Each row below holds a small network's activations on one input, seen along a few directions.
In each table, some parts of the input vary, and every possible input appears once, in random order.
A made-up example of a description, with smaller parts first: values(2) and (point or ring(11) or (line(6) and ring(8))).
Shared parts are said once, and a part with two or three values counts as separate values.
(in the rows, 128 means zero)

Other details of the inputs shift rows strongly along two fixed directions, in all tables alike. That doesn't count.

Table:
R1: [121 156 140 123 141 143 148 142 113 105 122 140 140 127]
R2: [126 167 133 115 154 143 161 139 116 103 122 140 129 141]
R3: [135 151 123 133 116 133 122 132 139 150 146 138 174  94]
R4: [122 116 133 121 142 125 138 127 117 105 112 123  91 162]
R5: [130  70 119 136 123  98 113 105 129 125 116 100  68 163]
R6: [105  29 133 153  77 120  46 125 139 160 124 113 117 108]
R7: [141  88 111 127 136  93 128  95 136 131 118 101  57 182]
R8: [114 109 137 132 122 132 116 135 120 116 119 128 121 127]
R9: [127 166 133 117 151 142 157 138 118 109 124 140 131 137]
R10: [120 115 134 125 140 126 135 129 115 105 112 123  95 154]
R11: [145 144 116 117 160 108 169 110 122 104 118 116  81 179]
R12: [113   4 127 147  50 125  14 127 162 197 132 111 134  73]
R13: [121 157 140 122 142 142 149 142 113 104 122 141 139 127]
R14: [133  72 118 134 125  95 114 101 131 128 115 100  65 168]
R15: [125 139 131 140 109 137 114 137 133 144 144 135 177  83]
R16: [131 147 128 135 112 135 119 134 137 150 147 136 177  89]
R17: [129 142 130 139 109 136 115 135 135 149 145 137 178  84]
R18: [133  74 119 134 126  96 116 101 130 127 116 100  66 169]
R19: [123 121 130 126 132 130 124 128 126 127 123 129 115 140]
R20: [136 123 119 132 120 119 119 118 140 147 137 124 133 124]
R21: [143 138 116 121 151 109 156 109 129 119 124 116  88 168]
R22: [117 112 135 130 119 135 112 136 126 129 125 131 130 123]
R23: [124 163 134 119 142 145 148 141 120 114 127 143 145 125]
R24: [123 117 129 124 136 129 130 129 122 116 117 127 105 150]
R25: [126 166 133 116 150 144 158 141 116 104 122 142 134 136]
R26: [132 144 128 136 110 134 116 133 138 152 147 136 178  88]
R27: [123 162 138 118 147 144 155 144 114 103 123 140 136 132]
R28: [125 166 134 117 149 144 155 139 117 108 125 142 138 135]
R29: [135 153 124 131 120 134 127 130 139 149 146 136 169 100]
R30: [141 131 116 122 148 110 152 112 127 117 122 116  90 165]
R31: [150 123 117 109 142 112 151 115 135 122 121 111  88 149]
R32: [124 163 133 120 142 148 147 145 119 114 126 144 147 122]
R33: [135 152 125 134 113 136 119 131 141 156 150 139 181  90]
R34: [136 150 123 134 116 131 121 127 141 155 148 136 170  97]
R35: [132 147 127 135 112 133 119 133 137 150 147 137 177  89]
R36: [121 116 130 130 121 133 112 131 131 137 127 132 129 124]
R37: [118 154 140 124 141 144 148 145 112 100 122 139 139 123]
R38: [128 117 127 137 118 121 119 124 130 133 132 122 133 118]
Each input here is: values(2) and (point or (values(3) and line(6))).
- Changing only the values(2) part turns R31 into R12. The same change can be made to R14. Which row results? => R13
- Which other rows does R6 become when the values(3) part takes its other values? List them by row number. => R8, R37
- Which other rows does R33 become when the line(6) part takes its other values? List them by row number. => R11, R18, R26, R34, R38
- Which other rows does R15 become when the values(3) part takes its other values? List them by row number. => R5, R38

Table:
R39: [144 148 119 135 119 121 125 117 139 154 143 131 157 108]
R40: [128 141 141 117 114 150 120 149 131 133 135 142 174  89]
R41: [125 144 134 131 121 135 116 127 136 151 141 143 157 121]
R42: [142 117 122 120 106 126 111 131 149 161 143 125 150  93]
R43: [107 129 145 134 121 151 112 144 116 120 123 145 153 107]
R44: [130 125 126 136 109 128 100 120 147 165 143 135 156 107]
R45: [123  85 135 121 115 126 104 128 132 129 119 118 104 138]
R46: [142  92 111 121 118 112 112 114 149 149 127 112  94 135]
R47: [117 120 139 139 107 131 106 129 136 150 146 124 152 101]
R48: [156 208 117  88 177 146 208 143 117  87 116 142 128 145]
R49: [118 140 129 140 122 141 119 130 131 136 140 133 154 111]
R50: [126 115 122 123 109 144 104 140 140 150 129 135 149 100]
R51: [159 230 118 128 183 103 242 117  95  52 136 120 142 154]
R52: [131 202 132  99 171 156 191 150 110  89 119 150 136 149]
R53: [128 142 119 140 123 133 117 132 129 145 136 143 158 119]
R54: [129 113 123 116 143 116 139 118 128 120 117 117  74 172]
R55: [132 114 125 118 108 140 107 140 143 153 133 132 149 100]
R56: [126 132 133 121 119 147 117 141 132 128 128 138 152 105]
R57: [117 103 137 139 131 115 129 122 112 103 110 115  88 142]
R58: [114 103 146 136 130 115 129 125 110 104 113 114  90 143]
R59: [109 122 140 149 117 136 113 136 115 118 122 134 142 107]
R60: [106  90 144 146 118 121 107 127 113 116 115 120 105 134]
R61: [111  97 136 120 135 135 120 139 117 105 108 128  93 165]
R62: [121 114 118 169 104 106 108 126 118 127 143 124 171 107]
R63: [122 138 148 123 114 148 120 148 122 128 133 142 174  81]
R64: [138 219 132 108 175 138 201 132 116  97 133 139 136 141]
R65: [114 125 137 139 117 135 113 129 130 140 140 128 144 117]
R66: [124  97 121 120 130 121 119 130 132 131 119 122  90 157]
R67: [112 131 138 129 119 154 110 145 125 124 125 145 155 113]
R68: [108 128 154 128 118 146 116 145 117 122 127 139 152 102]
R69: [128 205 141 100 174 153 195 146 105  72 115 147 129 150]
R70: [138 126 126 139 104 117 105 117 143 167 147 127 157 102]
R71: [128 146 125 134 123 136 115 124 138 150 139 144 157 120]
R72: [104 142 155 132 118 157 114 152 114 122 130 150 173  95]
R73: [141 102 116 127 133 107 134 107 134 126 125 102  86 151]
R74: [132 144 133 119 116 151 121 147 133 131 132 143 173  88]
R75: [126  99 125 141 118 107 106 108 131 147 128 118 104 154]
R76: [140  99 123 125 123 104 115 104 144 150 130 114  93 155]
R77: [124 122 120 137 114 137  97 132 141 159 138 145 158 116]
R78: [129 111 121 130 141 108 132 115 121 123 118 120  83 179]
R79: [114  99 140 126 133 126 123 126 115 105 108 121  89 148]
R80: [141 217 134  96 176 139 208 140 115  91 128 141 126 148]
R81: [107 128 138 147 121 144 116 149 113 115 122 142 154 102]
R82: [149 109 117 127 133  94 136  99 133 136 125 106  87 162]
R83: [158 223 114 103 182 133 214 126 121  94 129 135 132 141]
R84: [126 105 125 132 135 112 131 110 129 121 124 107  83 158]
R85: [116 193 143 111 174 159 184 156  94  68 110 155 135 146]
R86: [115 110 147 129 108 141 102 141 125 134 129 134 151  95]
R87: [133 111 116 137 134 107 124 103 127 132 121 118  90 170]
R88: [157 225 129  97 182 130 215 125 118  95 130 141 132 159]
R89: [125  97 111 117 138 134 123 135 127 119 107 127  89 162]
R90: [130 144 134 128 125 131 135 128 134 136 144 124 145 112]
R91: [133 109 128 124 132 107 125 106 135 138 127 117  89 166]
R92: [128 100 137 131 128 110 132 123 115 108 114 111  92 136]
R93: [124  88 126 119 116 126 107 129 136 140 120 119 103 138]
R94: [126 154 121 124 123 152 123 152 136 143 138 151 172  95]
R95: [128 104 115 160 130  82 137  99 110 100 125 102  97 167]
R96: [128 106 108 130 144 118 129 117 130 124 116 119  82 166]
R97: [143 101 117 106 134 118 136 123 133 125 113 113  85 154]
R98: [127 116 123 170  98  98 112 114 124 132 150 113 169  97]
R99: [102 137 151 131 120 160 113 161 113 120 127 153 174  96]
R100: [151 103 109 113 132 108 135 113 143 134 121 109  83 148]
R101: [132 166 123 131 130 139 135 130 137 143 144 137 165  95]
R102: [113 134 135 136 122 143 118 143 127 135 139 137 156 113]
R103: [140  99 112 111 132 123 127 122 137 128 113 116  86 151]
R104: [120 124 126 140 113 133 103 127 140 156 141 132 151 106]
R105: [106 133 146 140 128 141 127 150 108 108 121 140 145 114]
R106: [132 147 133 136 118 123 123 122 132 151 144 133 156 112]
R107: [119 119 144 138 114 128 119 135 120 123 128 126 140  99]
R108: [137 164 126 126 126 135 137 130 140 148 147 134 166  94]
R109: [131 115 111 129 149 113 138 106 129 119 116 113  72 174]
R110: [139 113 117 132 138  99 133  99 128 130 121 111  81 170]
R111: [120  91 121 118 129 133 115 138 128 126 112 126  96 156]
R112: [120 103 119 133 141 122 128 121 123 115 118 116  86 167]
R113: [123  99 134 121 134 124 126 123 119 107 109 119  88 146]
R114: [137 117 117 166  98  95 117 111 130 135 152 110 168  96]
R115: [123  87 131 142 115 115 109 121 124 122 117 114 102 122]
R116: [121 138 124 133 125 140 119 139 133 143 138 139 154 112]
R117: [145 122 117 132 108 123 104 117 151 169 144 130 159 101]
R118: [108 117 144 129 115 148 105 143 125 128 126 139 146 119]
R119: [129  95 132 120 131 122 125 124 120 109 109 118  92 141]
R120: [142 142 121 127 122 126 130 124 142 150 143 125 153 100]
R121: [138 106 125 122 137 105 142 108 130 120 125 102  81 160]
R122: [130 119 125 138 108 130 107 124 144 153 145 122 151  96]
R123: [123 125 129 132 118 134 106 133 136 153 137 143 149 125]
R124: [117 100 141 118 130 127 123 129 122 111 113 120  91 157]
R125: [114  98 128 122 137 136 119 136 118 104 105 129  91 166]
R126: [152 106 109 132 129  95 128  97 137 141 125 106  94 154]
R127: [144 150 121 124 128 126 130 119 143 150 140 135 147 120]
R128: [133 141 124 122 120 135 124 134 141 146 138 134 148 102]
R129: [125 139 121 120 128 151 126 142 130 131 124 142 145 120]
R130: [140 145 115 130 124 130 126 122 145 151 142 128 151 100]
R131: [138 125 125 119 113 128 118 130 146 154 141 126 140 105]
R132: [130 149 136 135 121 136 136 141 119 118 130 136 163  82]
R133: [128  95 116 127 123 120 110 118 139 141 122 119  94 146]
- Changing only one part turns R55 into R52. The same change can be made to R90. Which row results? => R65
- Changing only one part turns R86 into R68. The same change can be made to R114. Which row results? => R98
- What is each input in this table made of? => line(5) and (point or (values(2) and line(9)))
- Which other rows does R97 become when the values(2) part takes its other values? List them by row number. => R48
- Which other rows does R79 become when the line(5) part takes its other values? List them by row number. => R43, R85, R113, R119
- Which other rows does R90 become when the values(2) part takes its other values? List them by row number. => R122

Table:
R134: [111  45 140 123 131 106 113 117 116 102  96  92  24 172]
R135: [141  67 110 131 129  77 126  88 136 130 118  81  48 181]
R136: [134  78 107 135 102 113  87 118 154 168 138 111 111 137]
R137: [121  65 121 143 108 100  97 111 129 121 114 107  83 147]
R138: [125  81 107 150  96 130  70 122 152 175 142 129 151  99]
R139: [143 192 123 129 146 125 178 132 124 112 146 130 159 121]
R140: [145 173 118 119 176 108 202 125  96  72 107 126  89 179]
R141: [123  86 115 149  77 139  55 148 150 190 141 144 191  68]
R142: [104  72 143 159 113  97  88  97 123 142 129 112  85 170]
R143: [127 193 129 116 136 163 144 156 130 120 134 166 191  94]
R144: [117  46 140 134 106 109  96 121 118 113 112 103  85 145]
R145: [121 184 148 106 135 174 147 171 120 111 133 163 199  90]
R146: [140  96 139 142  72 119  72 115 159 193 156 121 177  46]
R147: [124  80 115 167  88 114  75 117 144 164 147 119 164  82]
R148: [148 182 113 100 162 131 180 121 128 118 131 128 118 155]
R149: [117 201 138 128 124 188 129 168 125 134 142 172 235  57]
R150: [153 200 136 100 135 150 156 136 143 148 146 149 178  87]
R151: [120 155 141  91 177 148 184 145 108  79  98 133  65 176]
R152: [120 183 139 113 187 129 182 118 105  93 114 140  78 216]
R153: [127 180 137 127 160 141 180 134  99  74 114 133 130 141]
- Changing only one part turns R138 into R147. The same change can be made to R150. Which row results? => R146
- What is each input in this table made of? => values(2) and (point or line(9))
